These are the activations of a small neural network, seen along a few directions. Each row is one input.
In each table, some parts of the input vary, and every possible input appears once, in random order.
A made-up example of a description, with smaller parts first: values(3) and (point or ring(9) or (line(4) and ring(5))).
Shared parts are said once, and a part with two or three values counts as separate values.
(in the rows, 128 means zero)

Other details of the inputs shift rows strongly along two fixed directions, in all tables alike. That doesn't count.

Table:
R1: [124  94 133 168  94 165 111 165  83 138 158]
R2: [117 142 129  69 191 103 121  83 192 124 112]
R3: [ 99 151 125 153 121  82 229 139 111 161  93]
R4: [152 107 127 143  74 165  92 165  80 115 146]
R5: [134 192 120 146  96  99 206 135 114 158 127]
R6: [ 94 175 147 140 153 107 204 116 139 144  95]
R7: [150 113 134 172  74 162 113 161  80 101 142]
R8: [146  77 127  73 178 164  27 112 145 106 142]
R9: [147  61 115 111 143 167  16 118 156  98 172]
R10: [139 120 124 165 102 166 113 153  94 158 186]
R11: [ 96 154 130 161 112  99 209 138 118 154 117]
R12: [116 140 133  95 178 120 121  98 169 122 117]
R13: [150 107 129 162  73 173  93 161  81 103 145]
R14: [138 150 110  78 139  77 143  92 184 111 101]
R15: [145  86 132  80 173 166  22 109 153 111 150]
R16: [122 133 129  69 191 101 110  83 179 126 103]
R17: [152 121 107  83 131  99 113 114 149 109 104]
R18: [ 94 154 134 178 114 102 210 136 123 146 111]
R19: [121 118 152 159 133 172 112 144 102 119 140]
R20: [ 99 153 131 162 115  91 207 138 114 161 108]
R21: [ 97 156 129 158 116  81 220 133 113 162  96]
R22: [120 133 132  69 189 108 112  87 186 126 114]
R23: [148 137 110  76 142  82 116  95 180 111 103]
R24: [135 142 140 143 133 174 108 143 101 154 171]
R25: [143 116 129 176  57 176 111 179  53 114 148]
R26: [149 134 108  73 141  80 115  94 174 109  96]
R27: [127  89 139 196  94 174 104 165  84 117 163]
Each input here is: values(3) and (point or line(8)).
Question: The inputs of R21 and R26 match in every part but the values(3) part. If R20 is changed in the same way as R21 into R26, which row does it become?
Answer: R23
Question: Which other rows agree with R15 in the values(3) part? List them by row number.
Answer: R2, R6, R8, R12, R16, R19, R22, R24
Question: Change only the values(3) part in R8. List by row number the other rows that result.
Answer: R3, R17
Question: Change only the values(3) part in R22. List by row number the other rows that result.
Answer: R1, R4

Table:
R28: [136 118 125 149 102 141 121 144 110 125 142]
R29: [130 117 128 147 110 145 121 144 107 128 142]
R30: [120 148 123 124 136  97 167 116 147 136 113]
R31: [110 151 134 121 151 110 162 115 143 139 113]
R32: [136 119 125 149 103 141 121 144 108 127 142]
R33: [ 97 164 145 135 156 111 191 122 126 153 104]
R34: [117 119 146 140 142 164 111 141 103 135 140]
R35: [115 149 129 122 141 103 163 116 146 138 114]
R36: [140 110 119 148  97 136 112 141 116 123 145]
R37: [134 128 111 115 128  93 136 107 168 122 123]
R38: [124 120 138 140 129 158 110 141 105 133 141]
R39: [130 117 133 141 119 151 111 142 108 131 143]
R40: [176 104 108  34 148 116  37  92 177  73 103]
Question: What do these inputs look like to the network?
Answer: point or (values(2) and line(6))
